Each row below holds a small network's activations on one input, seen along a few directions.
Each table varies a few parts of the input and shows all the possible inputs, shuffled.
Descriptions start from the smaller parts, as in this example, which fits no table here: one of 5 places around a ring, together with either a single point or (one of 2 separate values, together with one of 4 places along a line) or one of 11 places along a line.
Shared parts are said once, and a part with two or three values counts as separate values.
In the rows, 128 means zero.

Other details of the inputs vary at random and push rows far along two fixed directions, the same in every table; ignore that.

Table:
r1: [128 129 127 116  92 110 123 124 121 140 108 117]
r2: [125 103 130 129 127 111 134 107 103 123 100 131]
r3: [128 129 140 131  99 116 125 116 117 137 107 119]
r4: [121 126 116 122  98  89 121 148 117 129 111 124]
r5: [ 70 133  88  95  76 179  97  93 117  99 232  93]
r6: [112 120 147 140 111 106 136 124 118 123 105 137]
r7: [119 107 133 132 133 112 135 102 107 122  93 131]
r8: [117 154 120 134 180 214 116 156 173 117 214 147]
r9: [118 125 132 129 104  99 131 142 114 125 108 125]
r10: [123 129 145 139 103 117 132 105 119 137 101 130]
r11: [132 116 113 106 126  88 121 119 102 134 115 123]
r12: [147 160 114 126 165 215 131 134 190 105 227 114]
r13: [174 136 137 147 219 152 141 165 171 167 102 152]
r14: [115 122 138 135 105 103 128 135 112 122 113 126]
r15: [128 112 130 124 132 106 129 111 101 124 102 123]
r16: [203 148 153 157 178 147 152 157 192 148 109 143]
r17: [ 59 121 110 123  90 171 113  96 104  83 223 113]
r18: [112 136 136 126 107 133 113 128 107 160  95 146]
r19: [198 152 135 149 185 123 149 191 197 136 111 144]
r20: [131 112 126 117 130 103 132 117 101 128 106 125]
r21: [129 117 119 110 129  93 129 116 104 130 107 125]
Each input here is: one of 3 separate values, together with either a single point or one of 6 places along a line.
The inputs of r19 and r21 match in every part but the choice among 3 separate values. If r6 is changed in the same way as r19 into r21, which row does it become?
Answer: r7
Which other rows agree with r1 in the choice among 3 separate values? List them by row number.
Answer: r3, r5, r10, r12, r16, r18

Table:
r22: [109 112 134 116 101  75 128 107  88 134  95 127]
r23: [ 99 123 117 137 128 162 123 129 134 114 170 118]
r24: [ 96 130 117 127 133 155 115 136 128 127 172 130]
r25: [120 129 109 114 139 154 120 120 129 132 159 111]
r26: [108 101 128 119  98  85 126 112  89 121  81 125]
r27: [196 144 129 130 140 107 144 178 178 138 114 129]
r28: [112 131 129 138 125 163 129 120 126 102 170 122]
r29: [117 154 119 123  92 134 113 144 149 113 164 110]
r30: [174 129 168 145 141  68 140 167 128 167  29 159]
r31: [120 134 117 116 144 143 126 122 119 110 169 128]
r32: [115 112 121 111  94  94 116 105  88 141  81 126]
r33: [175 145 144 137 175 148 141 167 177 161 101 135]
r34: [112 117 109 127 140 146 126 124 130 110 165 112]
r35: [183 144 128 136 194 124 143 164 168 137 105 153]
r36: [ 97 115 135 123  91  92 115 125  89 140  87 146]
r37: [106 135 129 129 126 150 126 116 132 118 175 132]
r38: [177 137 144 156 176 142 144 165 179 130 104 149]
r39: [130 128 118 124 130 146 122  99 134 123 162 117]
r40: [115 140 126 131 117 163 128 103 137 126 165 123]
r41: [111 136 121 119 122 172 117 116 135 123 160 130]
r42: [108 132 127 143 121 156 138 108 136 105 169 121]
r43: [110 122 142 123  81 106 120 111  85 147  83 127]
r44: [100 113 116 118 106  80 122 124  81 144  90 127]
r45: [193 132 146 143 188 129 151 158 169 124 107 134]
r46: [111 102 138 124  95  80 136 100  94 122  90 117]
r47: [132 131 117 119 134 154 118 110 124 120 162 117]
The inputs of r33 and r25 match in every part but one. If r36 is changed in the same way as r33 into r25, which row does it become?
Answer: r35
Describe the family of inputs behind these rows.
Answer: one of 2 separate values, together with either a single point or (one of 3 separate values, together with one of 4 places along a line)
Change only the place on the line of 4 in r40. List by row number the other rows that result.
Answer: r33, r41, r43
